A small network was shown many inputs. Here are its activations along a few directions, one row for each input.
In each table, some parts of the input vary, and every possible input appears once, in random order.
A made-up example of a description, with smaller parts first: one of 6 places along a line, together with either a single point or one of 11 places along a line or (one of 3 separate values, together with one of 8 places around a ring).
Shared parts are said once, and a part with two or three values counts as separate values.
(in the rows, 128 means zero)

Rows:
R1: [ 96 188 107 119  89 154  76  86 127 168  35 122 146  89 126 105 140 160]
R2: [162 112  85 147 165 124 153 156  87  76 131 113 122 181 103 139 142  94]
R3: [119 159 156 153 107 146  71  75 175 177 129 115 121  83 149  89  99 147]
R4: [ 76  43 159 118 181 139 142  67  85 125 171 100  78 169 105 111 140 121]
R5: [140 177 111 145 163 139 136 145  64  81  69 108 131 130  84 139 101  81]
R6: [139 227  86 147  93 139 102 139 148 152  41 151 145 103 151 146 134 126]
R7: [101 137 123 119 156 153 116  87  40 107  68  81 122 114  59  96 100 118]
R8: [128 117 123 137 129 132 125 124 162 166 166 150  98 157 199 158 197 142]
R9: [122  70 148 141 185 140 160 130  84 102 192 110  89 189 124 148 170  96]
R10: [176  77 171  76  99  71 200 246 160  63 207 176 208 107 104 150  58 132]
R11: [ 76  86 137 112 125 132 103  66 158 196 140 131  90 144 172 129 170 164]
R12: [174 129 144  71  33  55 177 243 241 131 181 208 208  73 164 156  96 172]
R13: [121 105 174 160 167 146 113  75  87 118 162  71  98 105  76  79  63 104]
R14: [163 164  67 146 101 120 117 153 174 130  99 157 136 145 176 146 181 135]
What do these inputs look like to the network?
Answer: one of 2 separate values, together with either a single point or one of 6 places around a ring
Changing only the choice among 2 separate values turns R11 into R4. The same change can be made to R6. Which row results?
Answer: R5

Rows:
R15: [155 160 137  89  61  96 152 203 160 135 127 169 206  71 119 138  77 168]
R16: [174  90 116 121 137  88 188 201 137  78 193 146 143 160 117 149 112 107]
R17: [135 156  83 180 152 165  70  71 113 140  85  88 104 154 134  98 161 121]
R18: [187 187 137 135  71 111 124 208 200 117 136 177 195  75 152 139  81 141]
R19: [114 134 120  99  58 109 123 141 180 178 111 154 150  90 140 128 121 167]
R20: [104 170 161 188 178 179  74  31  87 118  97  64  92 108  89  69  79  90]
R21: [ 72 148 161 138 166 173  92  37  52 128  79  67  99  96  61  64  87 116]
R22: [114 171  94 134 143 150 136 130  70 117  61 127 125 142 106 146 161 111]
R23: [150 151  90 101 104  96 161 175 116  98  84 142 161 113 100 138 114 129]
R24: [184 165  84 151 116 103 135 187 152  98 107 138 153 130 120 143  97 107]
R25: [119 101 147 136 149 125 139 108 150 159 187 137  86 154 181 146 178 137]
R26: [ 98  80 114 114 152 149 107  80  89 124 111  99 108 166 113 113 160 140]
R27: [107  83 188 159 199 151 127  56  69  98 184  73  82 119  92  80  98  99]
R28: [128  82 119 153 169 149 125  94 106 104 169 108  95 175 137 107 182 125]
R29: [123 173 110 166 126 145  84  90 160 194 108 131  96 138 180 141 152 133]
R30: [178 113 168 103  98  87 175 218 180  99 218 174 182 100 149 143 103 141]
R31: [111  74 146  84  78  95 135 148 186 169 156 146 143 120 140 145 113 159]
R32: [145 115 126 147 174 136 170 150  88  86 168 129 104 173 138 154 168  92]
R33: [145  81 155 113  95  93 149 159 200 149 212 151 127 122 162 136 137 146]
R34: [152 155 120 143  68 118  98 145 216 172 128 155 137  99 168 130 116 142]
R35: [115 110 120 116 158 139 151 140  77 107 110 127 119 172 110 162 146 104]
R36: [140  95 113  90 122  93 171 184 128  80 122 153 156 148 105 153 111 114]
R37: [143 110 162  77  83  93 159 207 171 110 155 177 198  97 131 150  90 149]
R38: [ 86 160 111 113 116 139 109  82 125 191  84 133 105 116 160 135 168 157]
R39: [ 80 102 138 106 134 134 119  96 140 170 122 141 102 148 164 152 165 146]
R40: [ 74  89 186 120 183 158 104  45  57 110 120  69  90 110  74  80  87 109]
R41: [149 194  94 179 155 153 111 130 100 108  78 117 112 146 140 148 158  87]
R42: [100 136  85 129 138 157  94  70  78 146  69  93 113 142 103  97 164 148]
What do these inputs look like to the network?
Answer: one of 4 places along a line, together with either a single point or one of 6 places around a ring
Changing only the place on the line of 4 turns R27 into R40. The same change can be made to R32. Which row results?
Answer: R35

Rows:
R43: [132  46 133 133 181 126 151 117  96  77 185 100  99 183 105 117 143 103]
R44: [144 164 160 127 128 123 144 159 109  93 125 131 165  83  89 116  58 114]
R45: [ 67 113 157 134 181 168 118  66  77 156 122 114  76 163 144 147 173 117]
R46: [195 176 117 139  72  97 137 211 218 133 157 183 169 101 189 160 129 138]
R47: [169 112 141 111  68  76 158 202 242 161 210 191 154 114 196 164 128 156]
R48: [108 175  96 175 139 172  57  32 102 157  56  71  89 115 110  72 133 125]
R49: [118  94 194 100 124 112 158 148 123 115 178 129 149  93  94 119  66 129]
R50: [145 158  78  85  70  99 146 190 146 121  69 166 182 112 124 150 133 152]
R51: [161 115  98 163 175 136 141 135  79  70 141  98 118 170  94 115 134  93]
R52: [124  91 108  61  71  87 155 183 159 147 120 164 169 127 132 160 134 168]
R53: [ 93 179 124 163 176 173 110  81  70 142  73 113  87 150 133 146 159  97]
R54: [ 80 113 130 145 150 166  61  11 114 164  99  76  78 126 126  70 145 144]
What do these inputs look like to the network?
Answer: one of 2 separate values, together with one of 6 places along a line
Changing only the place on the line of 6 turns R52 into R49. The same change can be made to R50. Which row results?
Answer: R44
